A small network was trained on made-up records. Each row is its average activation on records with the value named, seen along a few directions.
Related values have similar rows: they may be neighbours, one step apart, or belong to one group.
In the rows, 500 means zero.
Random noise pushes rows far along 5 fixed directions. That doesn't count. These rows show it; they differ only by the noise:
[490 622 433 623 459 363 618 225 598 356 349 549 506 386 848]
[654 446 274 490 739 493 394 633 187 468 602 549 322 629 601]
[450 339 570 328 516 641 444 485 295 665 660 599 476 375 366]
[624 422 679 509 679 527 384 474 429 361 508 777 323 448 636]
[449 537 357 483 535 524 544 283  26 625 568 324 478 308 553]
[551 546 451 576 570 440 511 365 470 385 435 574 427 463 733]
[446 432 693 453 499 628 450 354 488 532 517 593 477 370 464]


Field L:
l8: [628 495 694 533 557 545 435 455 506 546 405 631 411 348 519]
l11: [402 519 652 371 394 429 593 404 212 681 661 539 720 178 479]
l7: [422 334 625 377 402 626 453 449 594 530 563 548 559 524 361]
l3: [427 520 312 477 231 356 664 522 664 479 436 490 611 594 471]
l13: [320 556 565 528 414 450 675 522 652 519 472 368 549 420 488]
l10: [717 527 475 504 495 408 489 670 567 529 486 661 500 525 538]
l1: [610 474 463 583 472 296 530 498 575 209 443 688 438 635 690]
l9: [630 548 530 591 624 426 446 459 597 410 376 644 355 476 712]
l5: [505 536 630 454 328 518 529 532 643 659 572 534 695 454 358]
l14: [386 352 469 359 396 615 459 539 692 645 558 585 563 542 391]
l4: [484 683 810 698 609 721 408 295 292 370 261  84 380 482 176]
l2: [485 581 646 507 585 542 480 571 514 371 396 323 383 533 381]
l6: [503 618 525 690 600 405 445 515 559 366 525 375 547 550 586]
l12: [262 510 521 477 383 521 621 514 493 631 555 314 682 366 390]
The values of L form a ring.
Question: A walk along L starts at l10 and steps to its neighbour l8. Put l1, l5, l14, l4 in the order it reaches them.
Answer: l14, l1, l4, l5
Question: List every value one step from l6, in the order listed.
Answer: l11, l12
Question: How many steps from neighbour to neighbour lead from l13 to l9, at the fewest?
Answer: 7

Field V:
v24: [398 566 683 524 471 615 543 321 527 459 390 309 403 485 312]
v2: [384 417 359 509 441 368 560 476 466 467 527 627 504 481 662]
v6: [599 506 719 452 464 406 497 503 678 450 473 741 635 417 567]
v10: [471 658 542 559 454 565 587 337 562 595 365 322 474 412 481]
v30: [635 441 622 453 669 514 338 722 449 367 539 649 469 687 389]
v12: [502 405 529 529 517 463 474 746 702 394 436 609 437 673 394]
v27: [406 484 590 474 501 548 547 517 538 522 626 512 508 448 528]
v29: [421 476 565 438 567 580 470 587 429 472 533 341 583 547 321]
v13: [443 422 465 289 391 510 542 436 610 654 519 721 580 284 567]
v28: [532 424 735 577 452 648 390 589 676 442 447 476 487 591 203]
v17: [606 536 485 432 470 509 561 445 168 638 526 486 435 391 470]
v23: [486 594 900 584 616 619 434 384 580 479 388 522 556 350 461]
v3: [531 577 485 684 511 533 440 235 195 538 472 328 502 409 598]
v25: [538 488 307 528 469 434 569 686 600 619 503 465 556 506 493]
v8: [625 515 385 577 408 376 511 620 626 492 456 521 542 560 528]
v5: [431 409 476 493 474 556 437 505 606 682 576 522 560 494 472]
v16: [445 392 492 452 483 503 547 679 623 565 566 535 515 427 373]
v20: [455 383 310 318 480 435 587 485 402 477 542 607 499 443 557]
v9: [409 552 538 485 368 570 509 410 408 538 608 318 588 528 381]
v22: [404 422 493 368 569 616 411 468 479 595 513 458 460 493 407]
v26: [501 508 511 433 497 645 422 531 267 689 729 399 569 532 280]
v1: [436 416 388 304 330 444 618 300 321 583 523 586 599 296 507]
v15: [444 351 519 514 512 487 483 592 791 439 532 776 466 519 630]
v11: [605 535 426 507 577 623 443 350 287 534 466 431 483 495 474]
v4: [472 536 478 638 476 501 432 300 366 435 503 420 483 495 498]
v19: [364 546 467 519 385 438 628 425 482 454 545 377 564 493 618]
v21: [459 403 668 373 499 608 480 649 592 560 479 652 368 498 418]
v18: [536 625 463 578 560 481 449 538 572 525 569 389 485 604 591]
v14: [596 518 479 451 454 436 541 461 287 462 483 482 374 455 503]
v7: [449 425 544 355 518 395 561 655 673 517 561 658 606 442 542]
Each value of V is a pair of two hidden parts, and every pair occurs once (5 first parts, 6 second parts).
Question: Changing only the second part turns v27 into v15. v18 has the same second part as v27; what does that change turn v18 into?
Answer: v5
Question: Changing only the second part turns v30 into v1. v6 has the same second part as v30; what does that change turn v6 into?
Answer: v11
Question: Changing only the second part turns v28 into v14. v16 has the same second part as v28; what does that change turn v16 into?
Answer: v21
Question: Changing only the second part turns v22 into v7. v13 has the same second part as v22; what does that change turn v13 into?
Answer: v23
Question: Changing only the second part turns v2 into v19. v3 has the same second part as v2; what does that change turn v3 into?
Answer: v26
